A small network was shown many inputs. Here are its activations along a few directions, one row for each input.
In each table, some parts of the input vary, and every possible input appears once, in random order.
A made-up example of a description, with smaller parts first: values(3) and (point or line(9) or (line(6) and ring(8))).
Shared parts are said once, and a part with two or three values counts as separate values.

Other details of the inputs shift rows strongly along two fixed directions, in all tables alike. That doesn't count.

Rows:
row 1: [-11  10  16   2  16   4   3   4  -6  -1  11 -12   5 -15  -1  -7]
row 2: [-16   6   0 -11   2   3   1  14 -10   4  13  -8   3  -8  -5   0]
row 3: [-16   7  -4  -5   4   9   1   9 -13  -2  11 -12  -1  -6  -7  -1]
row 4: [-20  10   3   1   5  10   5  12  -9  -3  -1  -6   4  -6  -6   6]
row 5: [-10  10   4  -2  14   8   4  15 -10  -1   4 -13  -6  -7  -5  -3]
row 6: [ 22  -5  -5   2   6  -9 -14   3   5   3  -6   0 -10  10  -2  -9]
row 7: [ -2  -5   0  -8 -11   0  17  -2   3   4  -2  12   0   0   6  10]
row 8: [-17   8  -1  -5   4   8   0   7 -12  -2  12 -12   1  -7  -5  -3]
row 9: [  7   0  -5  10  -9  -3  10  -7   8  -8 -12  12   7   4  11   8]
row 10: [-20   9  17   6   9   6  -4   1  -5  -1   7  -8  13 -12  -6   0]
row 11: [ 22  -5  -2   0   5 -11 -14   2   8   5  -6   1  -8   8   0  -9]
row 12: [  4  -7  -7  -3 -17  -1  27  -6   5  -2  -7  20   1   3  14  15]
row 13: [  6  -7  -3  -2 -12  -2  11 -12   8   1  -6  12  -2   5   8   6]
row 14: [-19   3   7  -9   6  13   0   1  -9   6   5 -10  -7  -4 -12  -1]
row 15: [ 15  -8 -13   1  -7  -7 -10  -2   3   0   0   4  -2   9   1  -3]
row 16: [  6   0  -3   7 -11  -6  11  -4   9  -5 -11  14   9   3  13  10]
row 17: [-17   7   0  -8   3   6   1   9 -10   0  12 -10   3  -9  -3  -1]
row 18: [ 15 -15   8   5   4  -5 -33 -24  10   9   1  -5  -8  10 -16 -16]
row 19: [  5  -1  -8   7 -13  -5  21   2   6  -7 -12  19  11   3  16  16]
row 20: [ 22  -4  -1   3   7  -9 -20  -3   8   4  -6  -4 -10   9  -2 -13]
row 21: [  6  -1  -4   4 -13  -8  16   1   9  -3 -11  18  11   2  15  14]
row 22: [  6  -7  -7   1 -13   2  18 -12   5  -4  -7  14  -4   5   8  10]
row 23: [ 22 -15   1   8   9 -10 -55 -20   7   5   8 -14  -7  11 -20 -27]
row 24: [-10  12   6  -3  14   7   5  12  -9  -1   4 -13  -4  -9  -2  -5]
Each input here is: values(4) and (point or ring(5)).
Changing only the values(4) part turns row 9 into row 8. The same change can be made to row 19. Which row results? -> row 15
Change only the values(4) part in row 7. List by row number the other rows that result. -> row 2, row 11, row 21
Which other rows agree with row 7 in the values(4) part? List them by row number. -> row 12, row 13, row 14, row 18, row 22
Change only the values(4) part in row 4. List by row number the other rows that result. -> row 3, row 5, row 22
